Each row below holds a small network's activations on one input, seen along a few directions.
In each table, some parts of the input vary, and every possible input appears once, in random order.
A made-up example of a description, with smaller parts first: values(3) and (point or line(11) or (ring(5) and line(6))).
Shared parts are said once, and a part with two or three values counts as separate values.
In the rows, zero is written as 128.

Other details of the inputs vary at random and push rows far along two fixed directions, the same in every table; ignore that.

A family of inputs:
R1: [114 133 117 133 117 136 134 131 128 131 128 149 179]
R2: [106 134 126 133 141 126 136 135 118 143  85 123 162]
R3: [122 128 120 134 114 131 135 125 129 126 124 148 181]
R4: [123 133 117 131 136 136 113 119 120 100 117 133 155]
R5: [109 107 135 150 125 118 133 137 141 119 152 107  90]
R6: [110 144 118 145 140 129 105 122 127 116 111 139 147]
R7: [110 128 120 118 140 130 136 136 116 136  96 116 170]
R8: [108 141 112 134 139 122 108 126 122 110 115 142 147]
R9: [220 144 146  75 118 141 110 123 106 175 145 141  66]
R10: [110 106 132 150 125 126 142 134 135 116 151 110  89]
R11: [144 106 144 130 121 127 147 130 146 119 155 109  79]
R12: [139 142 126 134 117 134 133 129 126 158 123 160 151]
R13: [111  89 145 129 124 116 166 140 136 138 128  88 113]
R14: [111 105 134 141 127 129 143 135 139 112 159 106  95]
R15: [139 151 124 118 126 138 108 124 109 130 121 139 124]
R16: [119 112 140 138 118 121 149 119 145 106 154  99  97]
R17: [112 146 117 145 141 137 114 123 122 113 111 141 146]
R18: [108 130 119 128 138 126 136 137 114 139  89 120 164]
R19: [167 156 122  99 132 141 105 119 105 145 131 140 121]
R20: [122 140 119 125 139 120 115 121 135  98 115 137 155]
R21: [114 100 138 137 127 111 139 129 144 110 155 110  96]
R22: [119 133 118 129 134 129 104 119 126 104 117 131 156]
R23: [102 111 138 150 131 113 139 129 146 124 148 119  87]
R24: [125 133 122 132 113 131 139 124 139 122 120 149 181]
R25: [116  94 146 129 124 115 171 138 145 135 125  88 113]
R26: [157 149 121  96 137 133 100 127 116 142 126 151 122]
R27: [114 140 114 129 139 132 104 126 126 108 123 131 155]
R28: [207 157 147  92 125 141 110 127 108 185 139 148  60]
R29: [166 143 119 117 114 135 126 130 116 171 128 163 143]
R30: [117 104 140 138 120 119 139 126 155 108 150 104  97]
Description of these inputs: line(5) and (values(2) or line(4)).
Q: The inputs of R22 and R6 match in every part but the line(5) part. If R9 is changed in the same way as R22 into R6, which row does it become?
A: R28
Q: List by row number the other rows that have the line(5) part in common with R16.
A: R11, R20, R24, R25, R30
Q: List by row number the other rows that have the line(5) part in common with R15.
A: R5, R8, R10, R18, R29

A family of inputs:
R31: [201 126 154  80 134 138 123 128 124 150 158 114  58]
R32: [173 153 124  87 144 136  97 118 127 118 111 134 129]
R33: [160 151 119  89 143 146 104 106  97 131 109 125 126]
R34: [ 88 115 122 123 136 105 138 140 159 130 139 127 143]
R35: [162 163 112 103 128 149  98 104 107 113 125 162 170]
R36: [111 117 122 135 143 112 129 112 143  91 112 101 116]
R37: [206  94 135 107 128 123 144 143 122 179 131 143  64]
R38: [ 98 126 138 154 112 132 131 123 137 104 151 146 131]
R39: [157 132 125  86 125 121  91 130 135 162 112 143 152]
R40: [ 88 131 134 156 142 121 121 134 140 119 117 123 112]
R41: [ 98 101 111 144 113 131 123 141 114 109 113 108 177]
R42: [103 132 131 140 129 135 124 121 141  74 140 136 166]
R43: [ 89 130 141 147 148 126 125 136 124 113 120 110 115]
R44: [165 170 104 105 119 150  97 118 109 111 124 156 169]
R45: [153 149  95  97 136 144 130 150 101 160 122 155 141]
R46: [103 126 118 130 129 134 131 125 121  94 127  87 121]
R47: [ 85 141 111 139 137 133 121 127 113  93 107  98 143]
R48: [165 156 132 105 121 147 106 116 118 128 135 174 137]
R49: [141  77 180 153 105 145 203 144 171 169 168  82  61]
R50: [101 120 138 126 144 131 129 122 130  92 124  99 122]
R51: [ 91 136 121 151 133 128 126 139 115 115 123  98 114]
R52: [161 140 100 103 150 123 128 137 123 158 106 169 136]
R53: [ 84 138 123 165 127 124 114 125 143 108 123 149 152]
R54: [213 124 141 100 114 121 127 117 146 150 161 145  60]
R55: [ 99 126 125 156 147 107 125 126 137 112 107 112 109]
R56: [ 90 141 134 135 102 114 173 131 114 120 100 106 184]
R57: [158 140  97 112 133 151 114 145  85 140  94 154 172]
R58: [110 109 148 163 121 123 144 134 126 150 170 110  70]
R59: [128  72 152 139 128 130 167 156 130 136 152 113  86]
R60: [112 123 123 168 128 137 160 120 161 124  90 119 181]
R61: [102 124 123 172 124 110 126 121 146 120 135 141 124]
R62: [116  82 124 147 122 108 130 131 140 117 112 115 144]
R63: [169 154 140  99 116 104 151 116 117 164  80 145 154]
R64: [115 122 133 138 120 125 130 121 159  83 145 131 132]
R65: [ 95  99 127 126 118 116 125 126 134 132 145 104 155]
R66: [107  85 140 138 123 127 131 141 127 118 124 113 149]
R67: [150 174 103 122 107 150  95 118 101 131 121 172 162]
R68: [168 124 120 106 139 140 118 143 112 148  95 161 139]
R69: [100 126 132 154 108 125 128 121 151 103 141 148 125]
R70: [104 122 127 146 110 136 138 111 132  96 158 136 134]
R71: [160 160 119 137 140 119  95 124 117 158 107 163 123]
R72: [147 148 103  92 119 132  86 131 108 155 110 136 185]
R73: [174 149 134 118 125 160 138 126 143 170  88 144 156]
R74: [107  93 135 119 124 110 161 138 144 157 181 105  93]
R75: [193  90 148  91 109 100 127 133 152 196 160 115  56]
R76: [152 160 132 124 130 142  97 126 110 155 128 171 133]
R77: [ 93 132 114 144 151 112 119 115 135  90  91 113 139]
R78: [108 123 122 163 111 113 131 113 151 104 139 148 125]
R79: [130 116 125 142 135 106 129 116 153  81 141 115 135]
R80: [ 84 135 124 135 148 124 116 123 135  89  93 113 139]
R81: [ 78 147 112 162 136 132 117 135 113 112 116 115 145]
R82: [181 131 148 101 132 135 124 129 103 186 147 116  35]
R83: [202  89 153  90 109 127 124 143 130 186 138 127  63]
R84: [ 92 123 128 135 141 131 131 117 116 105 122  98 116]
R85: [159 157 156  90 117 123 151 126 103 165  92 143 159]
R86: [149  78 153 131 124 103 162 126 167 116 178  74  29]
R87: [118  91 131 126 129  89 158 139 167 153 165 113  87]
R88: [102 120 131 126 140 124 126 120 143  91 114 102 116]
R89: [120 119 141 134 136 125 129 126 140  81 153 112 140]
R90: [ 84 144 110 169 116 133 118 130 120 111 136 134 157]
R91: [ 78 131 100 129 130 116 134 142 132 122 138 119 176]
R92: [199 127 152  96 102 134 128 123 144 161 167 156  47]
R93: [ 87 135 118 158 112 136 125 109 123  97 141 147 160]
R94: [104 133 119 163 114 158 162 132 139 127 106 105 185]
R95: [134  45 160 135  99 120 167 142 135 155 180  79  53]
R96: [147 147 122  84 145 125 112 138 122 167 130 156 152]
R97: [125 102 162 157 118 112 145 146 154 157 170 112  35]
R98: [ 82 147 113 172 127 130 116 139 114 115 127 125 152]
R99: [ 90 109 111 134 140 130 160 141 123 127 141 130 138]
R100: [152 143 109  93 147 134 125 145 124 157 109 170 136]
R101: [156 172 103 111 111 151  99 116 105 119 124 168 164]
R102: [ 98 123 151 130 106 111 183 120 117 133 115 105 157]
R103: [110 119 126 128 137 132 131 114 126  88 143  94 131]
R104: [174 153 116 114 119 128 106 106 131 127 123 176 131]
R105: [121 120 134 133 133 118 126 124 154  80 143 115 135]
R106: [156 160 118 127 149 122  95 121 116 155  96 154 115]
R107: [ 91 111 123 132 146 129 157 152 133 123 137 136 138]
R108: [151 158 120 126 125 144 100 115 100 159 132 165 133]
R109: [172 147 129 119 123 169 144 117 119 175 102 136 162]
R110: [ 91 130 134 147 144 119 122 134 138 111 110 112 109]
R111: [103 137 108 132 133 135 121 125 123  75 128  95 158]
R112: [153 157 133  95 152 142 100 123 103 137  99 135 119]
R113: [ 85 130 129 158 140 129 127 125 117 125 131 115 118]
R114: [171 168 105 101 132 143  93 121 104 108 123 139 171]
R115: [160 157 149  89 113 115 148 124 117 163  82 145 154]
R116: [139  98 147 130 121 123 149 121 139 107 185  93  85]
R117: [ 86 131 141 156 146 128 124 136 126 121 127 121 117]
R118: [ 96 100 139 124 123 115 122 137 144 128 140 109 154]
R119: [ 90 131 142 166 136 125 123 139 127 124 138 130 125]
R120: [166 123 115 107 137 149 124 134  88 153 109 153 145]
Q: Describe the family of inputs behind these rows.
A: line(5) and (values(2) or ring(5) or ring(11))
Q: The inputs of R39 and R75 match in every part but the line(5) part. If R92 is changed in the same way as R39 into R75, which row does it become?
A: R104
Q: The inputs of R45 and R107 match in every part but the line(5) part. If R57 is changed in the same way as R45 into R107, which row does it become?
A: R59
Q: Which other rows does R49 become when the values(2) part takes its other values? List them by row number.
A: R85
Q: Start at R37 and move only the ring(5) part, one step at a time. The first step leads to R62. Which rows follow, in order?
A: R75, R87, R52
Q: Which other rows does R109 become when the line(5) part takes its other values? List them by row number.
A: R49, R60, R73, R94
Q: Which other rows does R63 become when the values(2) part takes its other values? List them by row number.
A: R60

A family of inputs:
R121: [ 92  94 125 134 124 103 155 132 159 106 120 107 163]
R122: [ 82 101 145 159 127 112 135 127 139  96 155  74  73]
R123: [121 157 115 129 126 133 105 115 116  93 134 160 157]
R124: [211 130 150  94  90 144 164 140 119 222 150 146  80]
R125: [121 156 111 120 160 137 103 123 109 100 104 131 136]
R126: [185 151 124  95 150 149  96 124 109 149 120 131  80]
R127: [141 172 101 116 155 132  86 117 120 113  97 179 168]
R128: [109  93 146 107 130 114 164 139 144 125 142  66 113]
R129: [146 163 112 115 155 149  83 120 107 118  98 131 137]
R130: [ 79 118 129 169 109 123 125 116 142  76 161 115 136]
R131: [185 151 132 103 126 123  88 116 123 161 132 156  90]
R132: [ 73 117 122 158 153 128 132 130 137  75 128  94 116]
R133: [188 158 131  99 110 138  95 111 108 147 151 160  99]
R134: [115 160 118 118 147 127  94 115 104 103 103 131 135]
R135: [ 81  99 145 172 105 136 178 136 138 124 129 123 166]
R136: [222 100 159  62 127 134 138 140 114 184 124 104  59]
R137: [ 65 102 141 163 122 118 185 147 136 134 113  81 133]
R138: [108 104 136 163 113 137 140 127 154  95 179 109  95]
R139: [142 169 108 117 153 146  74 116 102 114  91 133 155]
R140: [ 81  95 113 152 114 121 158 121 140  72 129 108 193]
R141: [126 139 100 124 123 145 105 148  90 169 131 171 172]
R142: [151 121 117 112 130 126 112 157 108 206 135 163 110]
R143: [110 179  91 141 153 136  63 110 121  91  75 169 224]
R144: [161 123 125  97 135 126 116 128 129 134  86 149 179]
R145: [203 148 130  94 122 147 115 123 117 152 163 162  76]
R146: [137 106 147 147 101 128 134 124 146 121 189 109  67]
R147: [137 136 119  93 118 136 132 122 129 119 129 130 195]
R148: [ 72  98 156 150 123 118 191 146 143 152 139  72 108]
R149: [157 164 125 100 140 132  85 113  97 132 108 133 110]
R150: [185 122 142 117 127 131 115 129 146 162 158 135  51]
R151: [ 69  97 139 170 111 107 186 146 160 141 120 111 142]
R152: [113  76 147 117 124 109 174 141 145 124 144  60  87]
R153: [ 60 127 116 170 128 124 137 121 139  53 150 129 162]
R154: [126 111 149 140 103 119 143 123 141 115 187 121  64]
R155: [169 148 132 105 132 118 106 122 125 145 138 160  87]
R156: [183 142 148  92 118 128 149 138 129 225 124 151 107]
R157: [207 114 151 101 127 127 131 134 147 181 174 138   8]
R158: [155 160 107 121 132 156  94 116 119 112 129 163 152]
R159: [ 49 123 123 175 129 103 120 117 150  68 128 122 155]
R160: [145 146 117 131 124 126 138 134 118 172  75 162 173]
R161: [ 84  87 158 160 126 126 182 145 132 143 116  87 113]
R162: [129 165 117 111 152 128  94 119 100 108 101 138 135]
R163: [ 85 107 125 167 123 133 145 126 153  75 169 116 117]
R164: [ 97  86 144 175  90 123 199 142 145 139 154 106 117]
R165: [138  90 130 123 123 105 153 129 147 132 126 115 125]
R166: [113 152  92 113 156 140  88 150  74 166  85 151 179]
R167: [117 155  88 106 159 132  99 115  93  94  45 131 240]
R168: [ 72 116 126 164 138 107 137 127 152  79 142 126 125]
R169: [214 115 154 107 100 142 124 127 135 173 197 126  21]
R170: [191 132 136  66 127 120 127 130 136 177 125 137 129]
R171: [ 98 112 140 142 142 117 143 132 132  97 151  94  72]
R172: [147 164 126 108 114 148 138 128 111 176 115 160 187]
R173: [156 162 117 121 136 129  79 114 124 135 110 158 140]
R174: [ 99 111 143 151 122 101 135 125 153 109 157 122  81]
R175: [109 178  85 137 160 141  71 112 124  87  72 177 220]
R176: [166 134 119  95 121 147 115 122 113 118  98 153 202]
R177: [105  86 159 160 115 117 179 144 152 161 125 121 114]
R178: [ 75 101 117 143 111 121 159 126 148  75 133 104 197]
R179: [ 89 108 140 158 132 119 128 127 138  97 147  78  86]
R180: [133 148 118 128 136 135 139 135  96 161  68 130 165]
Q: Describe the family of inputs behind these rows.
A: values(3) and (point or (values(2) and line(4)) or ring(11))
Q: Start at R156 and move only the line(4) part, one step at a time. The first step leads to R151. Which rows follow, in order?
A: R160, R177
Q: Which other rows does R172 become when the values(2) part takes its other values? List them by row number.
A: R147
